A small network was trained on made-up records. Each row is its average activation on records with the value named, seen along a few directions.
Values that are neighbours, or in one group, have similar rows; names and order tell nothing.
In the rows, zero is written as 500.
Strong random noise was added to every row along 13 fixed directions; ignore it. To show where, here is one row again and again, with new noise each time:
[548,695,497,435,643,539,279,598,520,615,606,382,359,525,421,587,453,555,452,584,537,386,537,549,454,504]
[397,564,347,512,525,589,455,456,596,356,413,606,547,430,650,539,615,380,439,488,508,585,502,211,424,445]
[334,457,495,627,541,583,640,525,316,525,407,564,639,588,571,444,485,348,597,521,600,514,649,572,646,458]
[713,688,472,453,590,585,460,578,534,529,465,411,738,635,500,505,369,511,336,679,511,295,535,491,607,473]
[600,593,525,474,482,466,640,540,342,456,676,368,567,549,332,416,472,608,620,531,475,501,539,527,412,503]
[488,532,228,414,538,364,443,343,437,499,594,613,561,473,526,434,470,649,633,432,519,637,574,301,462,548]
[535,444,413,644,468,299,492,338,478,618,533,414,415,409,342,596,471,537,443,516,508,497,386,576,254,597]
[509,663,377,550,462,374,543,393,372,491,575,466,788,466,444,516,460,575,468,602,545,577,605,275,211,413]
[583,558,396,675,596,523,518,314,790,701,507,602,606,551,419,362,453,571,415,668,423,502,714,437,577,405]
[547,590,594,487,476,461,488,578,495,467,644,617,495,396,462,454,473,365,555,475,438,571,450,448,460,524]
[331,403,865,468,566,554,502,523,642,364,391,448,538,692,640,489,618,416,432,514,469,409,637,637,469,541]
[633,598,259,534,509,644,560,464,309,519,492,601,598,388,459,533,403,442,596,509,510,546,446,373,574,413]
[463,223,606,460,485,486,532,496,394,372,449,411,486,500,525,573,626,525,566,208,442,471,296,542,301,518]
[492,517,297,594,612,524,403,490,483,623,412,567,501,491,560,566,450,386,433,502,565,431,461,512,584,537]
[543,518,377,499,685,600,423,559,534,500,467,442,459,603,560,540,566,486,443,426,472,353,453,555,506,564]


ROGO, 15 values:
lopan: [501,546,486,664,638,524,493,473,484,581,527,577,579,469,533,564,574,365,417,442,461,459,531,568,266,496]
mim: [521,623,212,712,430,391,650,311,523,586,476,565,621,385,428,488,487,527,371,695,499,610,532,367,341,468]
zuvu: [392,561,629,393,532,412,323,571,547,566,570,730,519,472,625,457,457,479,568,445,545,606,610,417,541,519]
kufu: [570,384,279,712,504,553,793,489,318,588,474,590,581,451,462,446,515,458,595,429,468,538,445,652,553,513]
zubo: [688,665,350,512,546,543,520,626,345,553,591,565,698,449,470,462,461,419,491,450,488,433,409,442,484,438]
nukop: [589,521,652,334,349,518,516,542,330,446,560,336,376,474,383,549,414,628,584,497,486,487,423,573,547,449]
veg: [498,512,474,497,426,561,524,464,514,458,449,516,358,408,498,522,557,493,510,465,428,565,477,472,522,503]
rik: [683,509,228,577,513,405,473,537,525,696,627,660,564,414,444,396,442,513,487,410,410,500,317,460,595,447]
vib: [632,735,495,462,524,544,566,662,450,390,646,482,584,502,475,530,485,461,480,572,414,462,473,507,420,550]
dosip: [542,383,500,470,426,261,459,609,291,537,574,605,473,433,504,541,384,397,601,317,558,498,256,621,560,718]
siz: [241,481,419,452,602,461,320,670,355,481,338,336,572,599,721,622,621,497,386,387,699,378,468,409,340,488]
bitid: [598,435,556,441,410,584,726,471,566,416,537,450,552,658,433,289,480,640,591,550,427,531,654,580,717,463]
surit: [631,409,490,511,315,403,619,557,602,494,523,394,272,410,376,415,445,531,477,528,486,541,335,584,666,635]
pog: [588,456,685,477,411,466,466,426,662,522,575,709,413,370,510,445,437,435,568,480,360,654,534,554,586,535]
gikef: [470,558,390,659,581,453,487,538,570,645,510,480,517,582,480,522,486,475,348,602,530,402,537,597,537,493]
A value of ROGO combines one of 5 hidden first parts with one of 3 second parts; all combinations occur once.
Question: gikef and bitid share the first part; gikef and kufu share the second. Which value has the first part of kufu and the second part of bitid?
Answer: surit
Question: nukop and rik share the first part; nukop and veg share the second. Which value has the first part of veg and the second part of rik?
Answer: mim

TIF, 11 values:
dav: [282,398,266,575,487,181,490,664,467,599,633,322,573,571,454,342,601,651,488,355,672,525,479,321,415,480]
nilit: [391,461,413,566,655,748,416,360,507,639,496,583,244,463,522,576,608,597,650,383,397,610,685,586,455,366]
sedi: [433,653,415,269,387,396,453,476,517,302,561,677,200,380,607,451,449,420,633,625,542,692,470,437,754,799]
gine: [896,696,636,364,384,335,434,272,966,403,636,611,356,391,324,450,323,478,341,809,317,482,389,469,554,753]
gesa: [491,260,568,524,291,459,729,704,404,332,475,413,380,426,458,416,568,343,565,343,519,515,173,571,660,570]
pim: [432,585,638,402,357,524,490,656,302,467,582,682,574,347,482,451,338,308,691,534,650,656,521,341,706,376]
mibes: [622,505,263,637,588,452,527,528,742,436,395,531,560,551,617,498,595,314,223,491,441,333,272,460,510,693]
pemig: [615,411,585,537,675,661,671,448,379,554,765,737,439,507,367,305,568,559,914,210,233,611,602,676,484,482]
rageg: [358,416,771,288,503,583,472,650,443,134,457,461,517,555,759,588,730,437,509,248,388,517,435,479,274,537]
pize: [402,510,532,715,411,437,545,515,654,568,403,619,625,408,558,481,504,293,305,611,510,557,513,420,493,430]
mefe: [720,321,279,516,550,360,408,385,573,683,353,601,781,563,605,468,369,587,349,349,466,369,370,466,593,530]
The values of TIF form a line.
Question: Going along TIF from gine by way of its neighbour pim, in what order are gesa, pemig, rageg, pize met?
Answer: pemig, gesa, pize, rageg
Question: Name the neighbours of dav, in listed order.
Answer: mibes, mefe
